Each row below holds a small network's activations on one input, seen along a few directions.
Each table varies a few parts of the input and shows all the possible inputs, shuffled.
Descriptions start from the smaller parts, as in this example, which fits no table here: one of 5 places around a ring, together with either a single point or one of 11 places along a line or (one of 3 separate values, together with one of 4 places along a line).
Shared parts are said once, and a part with two or three values counts as separate values.
In the rows, zero is written as 128.

Other details of the inputs shift rows strongly along two fixed directions, in all tables alike. That doesn't count.

Table:
x1: [136 139 137 150  89 126 106 141 143 153 121 125 137]
x2: [ 95 126 122 119 177 119 144 139 138 118 134  65 132]
x3: [131 113 121 129 129 125 134 121 120 107 126 146 128]
x4: [140 153 143 155  73 134 101 147 147 155 119 157 132]
x5: [146 113 126 119 127 133 136 119 124 127 132 137 117]
x6: [145 114 123 125 129 126 138 121 124 127 132 140 112]
x7: [144 131 123 133 133 130 146 122 107 113 124 142 122]
x8: [136 105 123 127 124 127 133 116 115 106 125 148 128]
x9: [126 108 129 122 139 126 132 119 119 128 133 124 124]
x10: [136 114 129 124 125 122 127 119 122 131 133 134 122]
x11: [141 145 140 158  76 130  99 141 144 161 119 132 139]
x12: [137 120 129 120 132 130 139 129 125 123 130 150 113]
x13: [133 131 123 119 145 119 138 126 132 125 130 128 122]
x14: [148 135 133 152  77 137 120 132 114 136 118 144 135]
x15: [102 166 148 160 100 140  98 169 163 158 112  87 158]
x16: [ 82 124 125 109 195 131 149 139 137 106 136  70 130]
x17: [137 165 113 152  86 129  92 130 129 144 122 134 146]
x18: [149 131 130 120 131 125 130 117 126 126 130 142 123]
x19: [122 130 130 118 144 121 129 120 128 126 132 119 131]
x20: [124 166 148 155  81 139  96 157 156 160 114 115 153]
x21: [104 137 131 135 137 124 121 138 140 139 128  87 143]
x22: [134 117 122 122 131 117 137 118 124 128 134 145 118]
x23: [122 113 125 115 149 130 144 126 124 118 135 138 114]
x24: [147 135 134 148  83 124 109 135 137 151 123 149 128]
x25: [107 134 130 122 149 126 129 131 134 124 131 117 132]
x26: [117 132 130 125 140 121 128 122 130 131 128 127 131]
x27: [122 121 129 113 155 122 133 115 123 120 133 122 129]
x28: [110 157 108 149 119 131 105 141 133 135 124  88 142]
x29: [141 121 118 136 126 131 148 124 108 115 122 144 116]
x30: [132 125 135 109 133 126 126 112 121 118 135 146 129]
x31: [142 129 126 118 138 128 139 116 129 124 130 144 118]
x32: [121 116 124 124 138 121 137 121 125 131 131 135 122]
x33: [143 113 130 114 130 137 135 125 124 122 126 139 121]
x34: [136 172 146 180  41 134  84 154 159 182 113 150 145]
x35: [110 134 134 151 110 125 112 143 141 152 122 113 138]
x36: [138 129  98 126 126 126 131 111 110 116 126 144 116]
x37: [122 116 127 117 140 123 137 123 122 121 136 141 119]
x38: [101 110 126 114 165 133 144 136 126 117 136  93 128]
x39: [ 82 150 126 143 157 121 128 151 152 139 125  72 140]
x40: [ 99 119 129 112 170 133 141 133 131 114 136  89 134]
x41: [124 130 126 115 150 116 133 121 129 123 132 116 129]
x42: [145 126 102 128 107 128 122 111 107 122 124 150 116]
x43: [136 107 127 124 122 130 129 115 115 107 125 140 133]
x44: [118 122 131 108 159 133 139 122 125 113 134 122 125]
x45: [142 120 122 126 132 124 141 122 127 128 132 145 111]
x46: [119 124 122 129 145 126 133 126 127 106 125 124 136]
x47: [125 151 138 146 105 135 110 143 149 151 124 107 143]
x48: [139 117 119 121 139 120 143 123 126 124 132 141 112]
x49: [ 49 160 134 164 161 130 114 180 171 152 118  10 162]
x50: [140 113 133 115 128 136 133 128 122 124 124 139 123]
x51: [145 128 131 124 122 127 127 122 130 131 130 129 128]
x52: [130 109 128 117 128 126 133 120 118 125 135 146 123]
x53: [146 135 101 120 131 123 127 106 106 114 129 148 120]
x54: [145 128 106 126 106 131 116 110 107 122 128 143 116]
x55: [139 151 145 139  97 131 109 137 137 142 122 154 131]
x56: [140 127 138 112 138 135 130 122 123 119 129 145 122]
x57: [129 126 133 112 139 131 134 120 122 121 133 148 121]
x58: [123 115 132 106 155 134 140 120 121 113 136 119 129]
x59: [143 139 136 125 116 132 124 127 132 129 127 154 122]
x60: [131 108 131 113 131 127 130 118 116 121 134 138 126]
x61: [136 137 141 144  89 135 109 144 137 148 117 147 131]
x62: [137 113 129 121 128 128 128 113 117 104 127 136 139]
x63: [134 109 123 121 134 119 136 119 120 127 134 137 117]
x64: [147 131 126 121 132 122 134 119 126 127 131 148 118]
x65: [157 149 137 150  86 132 116 126 113 134 119 156 138]
x66: [ 81 154 127 149 155 126 125 170 165 142 121  37 150]
x67: [112 136 128 144 116 121 121 139 141 147 126 122 133]
x68: [132 139 131 127 135 131 130 129 138 130 127 120 130]
x69: [122 123 135 133 112 132 120 134 129 138 129 137 131]
x70: [129 107 130 111 139 134 138 123 117 120 133 133 123]
x71: [106 124 117 112 180 114 151 127 131 114 135  97 122]
x72: [132 108 124 122 131 122 133 116 118 129 133 140 118]
x73: [ 86 120 125 112 186 129 145 137 134 111 137  68 136]
x74: [127 115 129 119 133 129 134 124 121 125 136 150 119]
x75: [144 116 125 123 123 131 138 120 126 128 130 142 113]
x76: [143 114 122 136 121 134 147 121 105 113 123 141 116]
x77: [134 109 128 121 130 123 131 115 118 128 134 134 123]
x78: [147 125 126 111 139 121 135 114 125 121 130 140 121]
x79: [120 129 135 138 110 135 118 140 134 142 124 133 130]
x80: [142 129 134 111 137 134 133 122 126 119 130 144 121]
x81: [113 130 132 120 145 129 131 129 130 123 133 128 129]
x82: [138 119 128 122 130 127 127 114 118 104 126 143 138]
x83: [135 135 136 141  98 136 117 144 140 143 122 139 127]
x84: [150 131 130 134 106 133 134 122 107 121 125 139 132]
Description of these inputs: one of 6 places around a ring, together with either one of 3 separate values or one of 11 places around a ring.
Changing only the place on the ring of 6 turns x31 into x5. The same change can be made to x64. Which row results?
Answer: x11
Changing only the place on the ring of 6 turns x13 into x66. The same change can be made to x71. Which row results?
Answer: x2
Change only the choice among 3 separate values in x29. List by row number the other rows that result.
Answer: x3, x36
Change only the place on the ring of 11 in x37. List by row number the other rows that result.
Answer: x4, x12, x22, x23, x32, x34, x45, x48, x67, x74

Table:
x85: [163 155 140 161  38 130  86 128 130 161 115 179 140]
x86: [155 142 141 152  58 131  99 128 128 154 118 171 136]
x87: [127 125 131 123 134 126 129 123 125 123 129 130 131]
x88: [139 126 130 136 107 130 124 127 124 134 124 142 126]
x89: [131 130 124 123 134 127 129 122 125 121 129 129 130]
x90: [130 131 124 122 134 127 129 122 125 121 129 129 129]
x91: [131 122 117 119 144 125 138 119 117 116 131 124 122]
x92: [127 125 131 121 135 128 128 124 126 122 129 131 131]
x93: [127 119 138 114 136 124 126 122 131 133 134 129 128]
x94: [130 123 119 118 145 125 138 117 118 115 132 125 123]
x95: [126 123 123 126 134 123 133 126 129 131 131 134 119]
x96: [125 124 123 124 135 125 131 126 130 131 131 135 119]
x97: [ 82 149 132 149 140 133 119 163 154 140 122  70 147]
x98: [127 125 130 122 134 127 129 124 125 122 129 131 131]
x99: [136 121 116 120 139 129 139 121 117 115 129 132 118]
x100: [ 67 162 132 159 146 132 114 174 166 144 118  45 155]
x101: [131 123 119 118 145 125 137 116 118 116 132 127 123]
x102: [126 123 124 125 134 124 132 127 130 131 131 135 119]
x103: [114 128 130 133 134 133 130 140 134 129 126 110 131]
x104: [133 127 119 123 134 126 132 119 118 120 130 129 125]
x105: [127 121 129 124 131 132 132 128 125 123 129 130 125]
x106: [130 129 125 124 133 126 129 121 124 121 129 130 130]
x107: [131 127 125 125 133 126 131 122 124 122 129 128 129]
x108: [127 121 131 124 132 127 132 126 125 124 129 130 129]
x109: [134 126 118 120 137 126 134 118 118 119 130 130 124]
x110: [115 146 139 154  98 133 108 150 144 149 119 116 144]
x111: [156 143 141 153  55 132  97 128 129 155 117 173 136]
x112: [126 120 137 112 136 126 124 122 133 130 136 130 128]
x113: [146 130 137 142  87 131 114 128 126 142 123 154 132]
x114: [145 108 109 104 155 127 151 107 105 103 136 141 109]
x115: [129 118 127 127 130 131 134 129 123 124 128 128 124]
x116: [126 123 131 123 133 130 129 126 126 124 130 131 129]
x117: [140 131 120 134 116 127 126 125 122 128 126 135 125]
x118: [126 122 124 127 134 122 134 126 129 132 131 133 119]
x119: [ 75 153 132 155 144 131 119 167 159 140 120  59 151]
x120: [142 133 124 136 106 130 121 126 124 132 124 143 127]
x121: [125 122 131 123 132 129 130 126 125 123 130 131 129]
x122: [144 132 124 139 104 127 122 126 124 133 123 142 126]
x123: [107 145 127 143 132 128 121 143 141 134 123  96 141]
x124: [125 133 119 124 139 127 130 126 124 121 129 118 128]
x125: [ 84 158 136 159 124 132 109 166 159 149 118  74 153]
x126: [129 119 127 127 131 133 134 129 124 125 128 129 124]
x127: [129 126 126 131 125 122 130 128 131 136 130 137 121]
x128: [ 85 149 131 150 142 129 121 159 154 138 121  69 148]
x129: [126 122 131 123 133 128 130 125 125 123 130 131 129]
x130: [131 130 137 117 139 131 134 130 136 129 131 135 121]
x131: [126 123 131 124 132 126 131 125 126 123 129 130 130]
x132: [105 131 139 126 140 128 121 140 147 139 131 100 138]
x133: [131 123 119 115 146 125 137 114 116 114 133 129 122]
x134: [122 145 139 142 101 130 107 138 138 142 122 131 142]
x135: [129 118 127 128 130 131 134 128 124 124 128 129 124]
x136: [123 124 130 136 126 131 130 135 129 131 126 120 128]
x137: [143 128 132 140  97 129 120 127 125 137 123 147 128]
x138: [165 156 141 162  34 130  84 128 131 162 114 182 141]
x139: [130 121 124 128 130 131 134 128 124 124 127 129 122]
x140: [126 122 124 126 134 122 133 126 130 132 131 134 119]
x141: [128 120 127 125 130 132 133 129 124 124 129 129 124]
x142: [133 129 137 118 139 130 136 130 135 130 131 135 121]
x143: [135 126 117 131 130 127 133 125 121 123 127 125 122]
x144: [132 129 138 118 139 129 136 130 135 130 131 134 121]
x145: [145 141 127 148  87 127 111 129 128 142 120 145 132]
x146: [130 118 129 127 130 130 135 128 124 124 128 128 126]
x147: [127 115 136 108 143 125 131 120 130 127 136 130 126]
x148: [128 118 138 114 135 123 129 122 131 134 133 128 129]
x149: [128 119 129 125 130 130 134 128 124 123 129 129 126]
x150: [129 128 132 125 126 127 125 124 126 125 128 134 132]
x151: [ 91 143 132 144 140 130 122 153 148 135 123  81 144]
x152: [135 123 133 131 115 130 126 128 125 130 127 138 128]
x153: [132 128 120 127 132 125 131 122 121 123 129 126 126]
x154: [137 122 115 124 137 127 138 121 118 118 129 130 120]
x155: [126 122 131 123 133 127 130 125 125 123 129 131 130]
x156: [133 125 119 131 130 128 134 126 122 122 126 127 122]
x157: [131 129 124 124 134 127 130 122 124 121 129 129 130]
x158: [129 122 124 127 130 131 134 127 124 124 128 129 122]
x159: [126 121 131 123 133 127 131 126 125 124 130 131 128]
x160: [129 119 115 107 161 126 145 113 114 107 136 125 119]
x161: [135 125 118 119 138 127 134 117 117 118 130 131 123]
x162: [132 129 137 118 139 130 135 130 136 130 130 135 121]
x163: [134 128 137 118 139 128 137 129 134 130 131 135 120]
x164: [132 126 119 117 142 127 134 117 118 117 131 129 125]
x165: [127 119 138 114 135 125 126 123 131 132 135 129 129]
x166: [136 125 137 117 140 127 139 127 133 128 132 136 119]
x167: [152  96 106  94 167 126 161  98  97  93 139 147 102]
x168: [130 127 120 119 141 126 134 118 120 118 131 127 126]
What do these inputs look like to the network?
Answer: one of 6 places along a line, together with either one of 3 separate values or one of 11 places around a ring
Changing only the place on the line of 6 turns x97 into x129. The same change can be made to x130. Which row results?
Answer: x144
Changing only the place on the line of 6 turns x102 into x127. The same change can be made to x92. Which row results?
Answer: x128
Changing only the place on the line of 6 turns x164 into x160. The same change can be made to x161. Which row results?
Answer: x124
A walk changes only the place on the line of 6. It starts at x90 and steps to x89. List the rest of the walk in order.
Answer: x157, x106, x123, x107
A walk changes only the place on the ring of 11. It starts at x156 and steps to x143. List the rest of the walk in order.
Answer: x91, x101, x123, x87, x155, x159, x152, x136, x88
A walk changes only the place on the line of 6. It starts at x148 and steps to x93. List the rest of the walk in order.
Answer: x165, x147, x132, x112
Change only the choice among 3 separate values in x95. List by row number the other rows that result.
Answer: x142, x147
